B = 164	133	120	132	111	220	124	135	93	153	153
B[0]: 164
B[3]: 132
B[7]: 135
B[8]: 93

W = [72, 166, 79, 184, 78, 204]
W[0] => 72
W[1] => 166
W[3] => 184

grid = [151, 143, 186, 180, 146, 89, 159, 48, 73, 197, 124, 87, 128, 43, 140]
grid[-15] = 151
grid[-5] = 124
grid[-2] = 43
grid[1] = 143
grid[-11] = 146
grid[6] = 159

M =
109	188	151	181	124	122	101	119	70	124
108	128	179	178	165	137	132	152	90	76
132	138	101	96	148	120	111	65	145	178
73	131	150	163	145	112	117	99	83	153
146	151	109	165	153	99	99	134	194	92
122	125	102	105	120	135	182	106	172	85
141	182	113	141	49	124	119	149	107	127
114	155	132	168	107	114	128	110	148	59
151	109	144	91	178	123	145	97	167	104
97	139	122	109	83	104	183	157	109	174
85	151	162	170	154	122	151	140	122	75
167	112	70	74	156	152	126	101	149	133
128	96	177	72	114	105	167	116	88	144
M[0][0] = 109
M[:, 4] = [124, 165, 148, 145, 153, 120, 49, 107, 178, 83, 154, 156, 114]
M[6][1] = 182
M[8][-5] = 123
M[-4] = [97, 139, 122, 109, 83, 104, 183, 157, 109, 174]
M[-13] = [109, 188, 151, 181, 124, 122, 101, 119, 70, 124]
M[-10][-2] = 83
M[2][-2] = 145
M[:, 3] = [181, 178, 96, 163, 165, 105, 141, 168, 91, 109, 170, 74, 72]
M[-6][6] = 128
M[-6][-10] = 114
M[-2][5] = 152
M[-12][-1] = 76
M[-8][-5] = 135
M[-1][-9] = 96
M[-8][8] = 172
M[-8][4] = 120
M[-2][-3] = 101
M[4][-2] = 194
M[4][1] = 151
M[-7] = [141, 182, 113, 141, 49, 124, 119, 149, 107, 127]
M[9][-6] = 83
M[:, 9] = [124, 76, 178, 153, 92, 85, 127, 59, 104, 174, 75, 133, 144]
M[6][-2] = 107
M[-8][7] = 106
M[0][6] = 101
M[4][2] = 109
M[3] = [73, 131, 150, 163, 145, 112, 117, 99, 83, 153]
M[10][1] = 151
M[2] = [132, 138, 101, 96, 148, 120, 111, 65, 145, 178]
M[:, -5] = [122, 137, 120, 112, 99, 135, 124, 114, 123, 104, 122, 152, 105]
M[-2] = [167, 112, 70, 74, 156, 152, 126, 101, 149, 133]
M[6][0] = 141
M[:, -9] = [188, 128, 138, 131, 151, 125, 182, 155, 109, 139, 151, 112, 96]
M[12] = [128, 96, 177, 72, 114, 105, 167, 116, 88, 144]

m =
[[85, 132, 65, 110, 154],
[80, 121, 70, 112, 164],
[107, 145, 131, 168, 220]]
m[-3][-5] => 85
m[0][-4] => 132
m[2][4] => 220
m[-3][2] => 65
m[-3][4] => 154
m[:, 1] => [132, 121, 145]
m[-1][-2] => 168
m[1][-5] => 80

X =
[[119, 99, 116, 126, 117, 129, 128, 132, 125, 170, 126, 127, 130, 128],
[114, 135, 56, 143, 141, 128, 137, 131, 127, 140, 124, 119, 128, 138],
[150, 95, 29, 130, 200, 123, 125, 130, 128, 116, 130, 148, 129, 122],
[108, 186, 199, 124, 124, 130, 124, 129, 127, 128, 156, 119, 127, 134],
[85, 174, 75, 144, 115, 109, 131, 130, 137, 148, 121, 146, 129, 137],
[131, 156, 123, 131, 126, 126, 128, 122, 132, 85, 127, 128, 127, 129],
[103, 123, 74, 117, 98, 113, 129, 124, 126, 92, 142, 112, 126, 129],
[146, 126, 151, 126, 150, 139, 129, 131, 129, 180, 127, 131, 125, 126]]
X[-8, 0]: 119
X[3, -12]: 199
X[4, -14]: 85
X[-7, -10]: 141
X[6, -12]: 74
X[3, 10]: 156
X[7, 7]: 131
X[-8, -1]: 128
X[-3, -14]: 131
X[6]: [103, 123, 74, 117, 98, 113, 129, 124, 126, 92, 142, 112, 126, 129]
X[-4, -6]: 137
X[-1, 9]: 180
X[-5, 3]: 124
X[4]: [85, 174, 75, 144, 115, 109, 131, 130, 137, 148, 121, 146, 129, 137]
X[:, -7]: [132, 131, 130, 129, 130, 122, 124, 131]
X[5, 1]: 156
X[-8, -2]: 130
X[5, 7]: 122
X[-7, -13]: 135
X[1, 11]: 119
X[3, 11]: 119
X[6, -1]: 129
X[7, -14]: 146
X[-1, -8]: 129
X[-8, -5]: 170
X[1, -6]: 127
X[6, -3]: 112
X[2, 12]: 129
X[-2, -6]: 126
X[4, 11]: 146
X[:, 1]: [99, 135, 95, 186, 174, 156, 123, 126]
X[0]: [119, 99, 116, 126, 117, 129, 128, 132, 125, 170, 126, 127, 130, 128]
X[1, -2]: 128
X[-7, 7]: 131
X[5, 13]: 129
